A small network was shown many inputs. Here are its activations along a few directions, one row for each input.
In each table, some parts of the input vary, and every possible input appears once, in random order.
A made-up example of a description, with smaller parts first: values(2) and (point or line(9) or (line(4) and ring(5))).
Shared parts are said once, and a part with two or three values counts as separate values.

Other details of the inputs vary at random and push rows far along three fixed directions, the same in every table; ignore that.
These rows show it; all are for the same input, with only those details redrawn:
-26	-4	15	13	-12	-16	-31	12	-10	-23	-16	23	-20
-10	23	6	12	16	12	27	-4	18	5	9	-2	10
-24	13	13	14	2	-3	-3	5	6	-12	-7	12	-7
11	-43	-2	0	16	3	11	-5	8	12	27	10	-10
10	32	2	13	-25	5	-8	6	-27	-3	-7	0	26
23	42	-5	11	-8	23	28	-4	-11	17	12	-16	44
-15	18	8	12	11	7	16	-1	14	-1	4	3	4

A family of inputs:
row 1: 2	-48	3	2	7	-7	-9	1	0	1	16	19	-21
row 2: -12	23	-5	-10	12	-4	12	-7	20	2	-9	-14	-4
row 3: -25	15	9	-4	-2	-6	-5	-1	11	-7	-16	8	-9
row 4: 8	26	-3	2	-27	-11	-32	15	-29	-22	-31	-15	10
row 5: 38	-2	-16	-3	-2	18	28	-16	-9	34	32	-6	28
row 6: -1	-48	1	-10	1	-10	-11	-6	7	8	11	22	-18
row 7: -18	17	1	3	9	-12	-5	5	5	-17	-15	-9	-18
row 8: -15	23	3	1	8	4	17	-7	13	4	0	0	-5
row 9: 6	-49	-9	-19	10	-15	-14	1	9	-2	0	-2	-23
row 10: -19	-4	10	1	-7	-5	-14	7	8	-10	-13	13	0
row 11: 50	-36	-19	-22	-44	-10	-41	-1	-55	10	0	0	9
row 12: 2	22	8	13	-34	-2	-30	16	-29	-17	-23	6	21
row 13: 15	-41	-8	-9	21	1	9	-6	6	9	21	-5	-19
row 14: 11	-47	-5	-16	14	4	8	-5	16	13	15	2	-7
row 15: 43	-1	-16	-15	-34	5	-19	3	-38	8	-6	-16	31
row 16: -14	0	6	4	12	0	6	1	9	-6	0	3	-13
row 17: -20	12	8	2	7	-2	-7	9	10	-19	-18	-7	-10
row 18: -21	2	-1	-4	4	-21	-16	0	3	-14	-15	3	-32
row 19: 25	17	-17	-9	16	20	42	-19	9	29	25	-24	17
row 20: -12	15	7	4	13	10	15	4	18	-5	-5	-8	5
- Describe the family of inputs behind these rows. => line(4) and ring(5)
- Changing only the line(4) part turns row 6 into row 3. The same change can be made to row 12. Which row results? => row 20
- A walk changes only the ring(5) part. It starts at row 19 and steps to row 13. List the rest of the walk in order. => row 17, row 15, row 11

A family of inputs:
row 21: -8	29	5	2	-15	3	-10	5	-17	-10	-15	-4	5
row 22: 20	18	-5	-1	-37	-1	-26	1	-45	-1	-8	-1	9
row 23: 4	-17	5	4	10	6	15	1	9	5	10	6	2
row 24: 5	-14	-2	4	17	6	7	0	9	0	13	-7	-2
row 25: -59	56	16	10	20	-8	7	6	44	-25	-31	-7	-7
row 26: 13	33	-11	4	6	11	29	-5	2	13	8	-19	25
row 27: -8	-19	3	2	-3	-16	-19	11	-4	-16	-14	9	-19
row 28: -4	-14	2	0	8	7	4	-2	17	6	9	5	7
row 29: 4	-12	-6	-12	6	-1	5	-12	5	12	9	0	-12
row 30: 8	-16	0	-7	15	13	19	-3	11	7	11	-8	-3
row 31: 0	-19	0	-4	3	4	6	-4	7	10	12	11	1
row 32: -8	-19	2	-6	-6	-17	-20	8	0	-14	-18	8	-17
row 33: -1	-22	-2	2	2	-13	-18	7	0	-10	-3	3	-11
row 34: 8	-15	-2	-5	16	12	11	-4	13	7	15	-11	1
row 35: -16	-11	10	9	-7	-16	-20	2	-8	-9	-3	24	-22
row 36: -16	-14	6	1	-12	-12	-22	-1	-4	-4	-4	25	-18
row 37: 8	-20	0	1	12	6	9	3	3	0	8	-2	-7
row 38: -3	-22	1	-10	-1	-7	-21	3	2	-7	-7	1	-11
row 39: 11	32	-7	-8	3	17	27	-9	4	16	4	-21	25
row 40: 4	-7	-4	3	13	2	12	-8	2	8	17	1	-13
row 41: 4	-21	3	6	10	2	4	0	9	3	14	4	4
row 42: 4	-17	-8	-10	9	-6	7	-5	8	7	6	-2	-6
row 43: 31	15	-15	3	-32	-7	-17	0	-42	6	-2	-4	16
row 44: -35	41	15	1	2	1	2	6	18	-18	-31	-5	-3
row 45: 2	-23	3	-4	4	7	8	0	11	7	7	10	3
row 46: 10	30	-1	9	3	17	31	-5	1	15	12	-9	31
row 47: -10	32	5	11	-12	-1	-10	8	-17	-14	-14	-2	3
row 48: 30	15	-16	-6	-34	-8	-19	-3	-38	8	-6	-5	18
- Describe the family of inputs behind these rows. => line(4) and (values(2) or ring(5))
- Changing only the line(4) part turns row 26 into row 27. The same change can be made to row 39. Which row results? => row 44
- Change only the values(2) part in row 41. List by row number the other rows that result. => row 28
- Change only the line(4) part in row 21. List by row number the other rows that result. => row 22, row 30, row 34
